These are the activations of a small neural network, seen along a few directions. Each row is one input.
Each table varies a few parts of the input and shows all the possible inputs, shuffled.
Descriptions start from the smaller parts, as in this example, which fits no table here: ring(8) and (point or line(9) or (values(3) and line(6))).
Shared parts are said once, and a part with two or three values counts as separate values.
(in the rows, 100 means zero)

Other details of the inputs shift rows strongly along two fixed directions, in all tables alike. That doesn't count.

A family of inputs:
R1: 108; 105; 73; 144; 138; 136; 89; 103; 101; 136; 97; 90; 49
R2: 122; 101; 126; 32; 145; 101; 76; 87; 76; 91; 23; 75; 142
R3: 61; 105; 110; 110; 111; 116; 20; 71; 102; 64; 138; 104; 82
R4: 41; 109; 99; 110; 76; 122; 54; 94; 125; 80; 149; 129; 110
R5: 86; 96; 143; 107; 96; 135; 30; 64; 97; 61; 134; 93; 54
R6: 59; 100; 128; 109; 52; 120; 65; 94; 126; 76; 151; 123; 89
R7: 36; 97; 96; 108; 77; 113; 65; 94; 125; 76; 164; 119; 118
R8: 113; 125; 110; 134; 89; 150; 128; 92; 75; 113; 85; 104; 71
R9: 80; 100; 75; 69; 46; 104; 65; 77; 122; 71; 165; 164; 71
R10: 76; 117; 74; 91; 49; 101; 89; 49; 109; 56; 150; 178; 69
R11: 108; 70; 131; 30; 84; 75; 144; 122; 104; 89; 64; 80; 167
R12: 132; 143; 46; 166; 118; 130; 149; 135; 61; 160; 80; 96; 86
R13: 82; 90; 125; 85; 78; 87; 145; 85; 99; 66; 94; 104; 137
R14: 103; 91; 155; 54; 101; 91; 59; 77; 94; 63; 76; 87; 105
R15: 123; 100; 134; 55; 93; 135; 117; 113; 88; 115; 50; 89; 116
R16: 61; 104; 105; 116; 104; 95; 22; 75; 112; 64; 147; 108; 94
R17: 103; 99; 120; 124; 89; 90; 51; 92; 102; 82; 138; 92; 71
R18: 104; 100; 136; 52; 84; 71; 160; 90; 92; 83; 40; 103; 163
R19: 101; 90; 119; 38; 139; 81; 108; 91; 111; 100; 15; 96; 135
R20: 115; 97; 44; 139; 107; 104; 135; 157; 89; 147; 131; 75; 113
R21: 171; 103; 54; 68; 101; 59; 91; 104; 80; 114; 102; 113; 74
R22: 99; 74; 107; 51; 132; 56; 90; 98; 95; 72; 82; 72; 161
R23: 133; 130; 87; 153; 89; 128; 148; 121; 69; 138; 85; 97; 71
R24: 124; 81; 153; 35; 123; 100; 117; 83; 106; 98; 12; 85; 107
R25: 121; 94; 97; 102; 79; 94; 133; 140; 97; 130; 105; 83; 114
R26: 132; 143; 40; 172; 112; 109; 152; 139; 71; 160; 88; 99; 97
R27: 109; 125; 99; 141; 75; 108; 133; 105; 89; 112; 99; 112; 90
R28: 140; 94; 50; 87; 96; 68; 106; 92; 114; 117; 111; 135; 45
R29: 96; 135; 79; 139; 113; 154; 117; 94; 74; 119; 89; 110; 88
R30: 59; 73; 127; 118; 84; 86; 74; 71; 141; 68; 150; 109; 65
R31: 75; 69; 125; 114; 87; 85; 55; 80; 111; 50; 172; 85; 84
R32: 98; 83; 142; 70; 105; 94; 96; 82; 118; 87; 62; 99; 85
R33: 92; 66; 100; 136; 99; 84; 108; 101; 125; 94; 145; 85; 62
R34: 155; 115; 74; 144; 90; 130; 135; 162; 74; 172; 97; 76; 66
R35: 100; 116; 83; 111; 109; 155; 93; 119; 88; 131; 98; 97; 95
R36: 86; 110; 108; 53; 108; 73; 149; 91; 92; 87; 39; 110; 184
R37: 40; 70; 95; 118; 110; 89; 71; 74; 139; 63; 156; 107; 90
R38: 112; 86; 112; 38; 134; 49; 93; 100; 91; 88; 51; 74; 170
R39: 30; 102; 91; 130; 85; 110; 99; 70; 112; 53; 158; 125; 118
R40: 135; 96; 89; 143; 106; 84; 119; 124; 110; 142; 94; 85; 54
R41: 173; 99; 69; 155; 115; 73; 119; 150; 69; 156; 116; 49; 70
R42: 96; 105; 117; 28; 109; 107; 109; 113; 95; 104; 33; 101; 165
R43: 124; 98; 41; 166; 134; 82; 124; 137; 103; 160; 117; 77; 69
R44: 88; 90; 113; 55; 127; 66; 98; 88; 125; 93; 44; 106; 135
Each input here is: line(4) and (point or (values(2) and line(5))).
Question: The inputs of R18 and R25 match in every part but the line(4) part. If R10 is changed in the same way as R18 into R25, which row does it become?
Answer: R9
Question: A walk changes only the line(4) part. It starts at R38 and steps to R43. List the rest of the walk in order.
Answer: R7, R36
Question: Change only the values(2) part in R42. List by row number the other rows that result.
Answer: R34
Question: A walk changes only the line(4) part. It starts at R8 and steps to R15. List the rest of the walk in order.
Answer: R24, R5

A family of inputs:
R45: 124; 102; 79; 112; 98; 91; 119; 114; 95; 120; 103; 99; 90
R46: 69; 92; 112; 93; 86; 99; 80; 78; 116; 70; 127; 118; 100
R47: 107; 102; 83; 125; 105; 102; 112; 117; 95; 116; 109; 88; 98
R48: 104; 87; 132; 42; 106; 78; 114; 95; 103; 87; 49; 91; 144
R49: 125; 101; 91; 122; 117; 100; 108; 121; 87; 127; 93; 76; 92
R50: 112; 96; 100; 83; 106; 87; 120; 108; 97; 108; 78; 92; 124
R51: 120; 100; 101; 93; 124; 97; 99; 111; 91; 115; 72; 80; 108
R52: 115; 97; 95; 108; 100; 95; 109; 111; 98; 111; 101; 92; 88
R53: 65; 91; 124; 100; 91; 105; 74; 83; 115; 69; 122; 103; 100
R54: 132; 103; 83; 108; 112; 98; 96; 111; 91; 122; 92; 91; 75
R55: 103; 128; 85; 122; 83; 135; 140; 114; 82; 123; 89; 114; 105
R56: 127; 104; 82; 120; 120; 104; 98; 118; 89; 128; 94; 80; 80
R57: 28; 124; 114; 140; 65; 162; 72; 60; 113; 63; 151; 145; 72
R58: 96; 96; 107; 95; 106; 103; 72; 88; 104; 91; 106; 103; 85
R59: 47; 94; 116; 132; 83; 122; 39; 66; 121; 61; 173; 116; 60
R60: 105; 97; 107; 59; 111; 77; 128; 108; 95; 101; 53; 93; 157
R61: 62; 88; 136; 24; 84; 75; 88; 61; 122; 44; 79; 131; 151
R62: 101; 102; 82; 151; 96; 115; 77; 103; 99; 110; 150; 99; 47
R63: 137; 102; 84; 112; 107; 93; 110; 116; 89; 126; 93; 88; 78
R64: 114; 105; 72; 114; 101; 92; 121; 118; 93; 120; 104; 100; 100
R65: 132; 101; 85; 117; 100; 92; 117; 118; 93; 127; 100; 92; 82
R66: 72; 89; 130; 28; 98; 76; 104; 78; 112; 62; 61; 112; 162
Question: What do these inputs look like to the network?
Answer: values(2) or (line(4) and line(5))

A family of inputs:
R67: 80; 113; 91; 137; 102; 116; 88; 108; 92; 100; 125; 96; 104
R68: 76; 98; 116; 122; 103; 111; 100; 100; 108; 97; 104; 93; 100
R69: 133; 125; 76; 118; 112; 116; 122; 118; 82; 142; 66; 101; 83
R70: 89; 102; 138; 28; 99; 99; 96; 72; 95; 64; 47; 115; 152
R71: 96; 101; 121; 51; 127; 87; 121; 103; 97; 99; 25; 90; 162
R72: 68; 97; 113; 129; 95; 123; 86; 87; 112; 88; 125; 101; 81
R73: 62; 104; 84; 128; 93; 96; 90; 93; 112; 83; 141; 116; 104
R74: 124; 109; 57; 123; 111; 86; 136; 126; 86; 132; 93; 93; 108
R75: 106; 113; 130; 32; 97; 95; 109; 85; 88; 82; 34; 113; 148
R76: 86; 86; 112; 95; 118; 98; 53; 82; 110; 82; 113; 95; 71
R77: 113; 89; 121; 47; 106; 73; 144; 124; 98; 109; 38; 82; 166
R78: 153; 88; 73; 113; 115; 63; 113; 128; 95; 126; 96; 78; 75
R79: 65; 107; 124; 117; 77; 129; 73; 70; 116; 77; 126; 126; 64
R80: 79; 104; 91; 98; 86; 100; 92; 77; 108; 78; 122; 132; 96
R81: 84; 109; 98; 113; 101; 115; 90; 97; 92; 93; 110; 98; 110
R82: 131; 109; 97; 118; 96; 114; 124; 116; 79; 123; 90; 90; 89
R83: 90; 85; 101; 99; 101; 72; 69; 78; 119; 82; 134; 101; 94
R84: 128; 102; 81; 115; 92; 91; 138; 112; 92; 121; 98; 104; 89
R85: 151; 92; 91; 111; 130; 86; 103; 126; 92; 133; 72; 68; 70
R86: 63; 79; 149; 25; 85; 86; 100; 77; 120; 54; 70; 109; 160
R87: 136; 100; 71; 119; 103; 87; 148; 123; 88; 131; 96; 89; 93
R88: 100; 86; 123; 94; 101; 91; 58; 89; 106; 73; 116; 90; 81
R89: 104; 105; 96; 137; 95; 115; 110; 114; 88; 112; 117; 84; 90
R90: 65; 93; 107; 114; 85; 88; 102; 92; 116; 77; 131; 109; 109
R91: 86; 89; 118; 103; 114; 97; 56; 76; 118; 89; 117; 92; 85
R92: 123; 112; 75; 121; 126; 110; 126; 124; 84; 139; 69; 82; 103
R93: 83; 104; 107; 100; 69; 96; 101; 79; 112; 79; 121; 130; 86
R94: 146; 90; 64; 108; 124; 65; 109; 125; 88; 130; 97; 79; 79
R95: 124; 111; 71; 106; 100; 110; 118; 121; 88; 130; 94; 105; 97
R96: 111; 95; 94; 101; 93; 106; 120; 114; 99; 113; 104; 94; 99
R97: 89; 97; 112; 110; 102; 119; 101; 89; 105; 96; 102; 98; 84
R98: 79; 99; 123; 105; 90; 123; 89; 77; 110; 84; 107; 114; 80
R99: 74; 100; 95; 93; 91; 115; 83; 89; 109; 84; 126; 117; 102
R100: 80; 98; 121; 105; 87; 119; 89; 83; 100; 76; 122; 101; 94
R101: 57; 91; 105; 121; 76; 99; 88; 78; 120; 67; 151; 118; 90
R102: 81; 104; 76; 121; 93; 104; 94; 87; 106; 89; 140; 119; 85
R103: 123; 96; 100; 112; 115; 90; 80; 104; 94; 113; 109; 74; 94
R104: 105; 89; 90; 116; 103; 91; 70; 103; 112; 111; 138; 88; 83
R105: 82; 103; 114; 94; 68; 113; 91; 89; 112; 86; 120; 124; 87
R106: 108; 112; 87; 111; 108; 117; 103; 105; 83; 108; 101; 94; 100
R107: 88; 109; 87; 125; 111; 127; 90; 93; 100; 104; 113; 104; 78
R108: 136; 121; 60; 115; 98; 91; 135; 119; 84; 135; 85; 111; 91
R109: 117; 97; 102; 39; 114; 81; 134; 117; 92; 110; 34; 91; 166
R110: 78; 113; 98; 92; 77; 116; 81; 87; 109; 88; 117; 131; 94
R111: 89; 86; 143; 22; 84; 90; 111; 81; 111; 69; 57; 116; 147
R112: 134; 88; 77; 100; 118; 82; 91; 126; 93; 126; 103; 79; 81
R113: 114; 81; 134; 26; 123; 68; 83; 90; 92; 76; 48; 82; 135
R114: 118; 117; 75; 132; 112; 125; 109; 110; 87; 131; 93; 102; 73
R115: 151; 88; 79; 107; 113; 79; 103; 137; 95; 133; 96; 73; 77
R116: 75; 103; 90; 109; 97; 105; 94; 110; 106; 99; 118; 104; 118
R117: 85; 110; 124; 103; 73; 119; 87; 82; 99; 80; 113; 116; 86
R118: 81; 101; 116; 121; 93; 108; 100; 105; 97; 92; 114; 89; 110
Question: What do these inputs look like to the network?
Answer: line(4) and (values(3) or (values(2) and line(5)))
Question: The inputs of R108 and R69 match in every part but the line(4) part. If R102 is changed in the same way as R108 into R69, which row does it become?
Answer: R107
Question: The inputs of R115 and R88 match in every part but the line(4) part. If R99 is changed in the same way as R115 into R88, which row does it become?
Answer: R106
Question: Change only the line(4) part in R82. List by row number the other rows that result.
Answer: R84, R98, R111
Question: Change only the values(3) part in R94. List by row number the other rows that result.
Answer: R78, R83
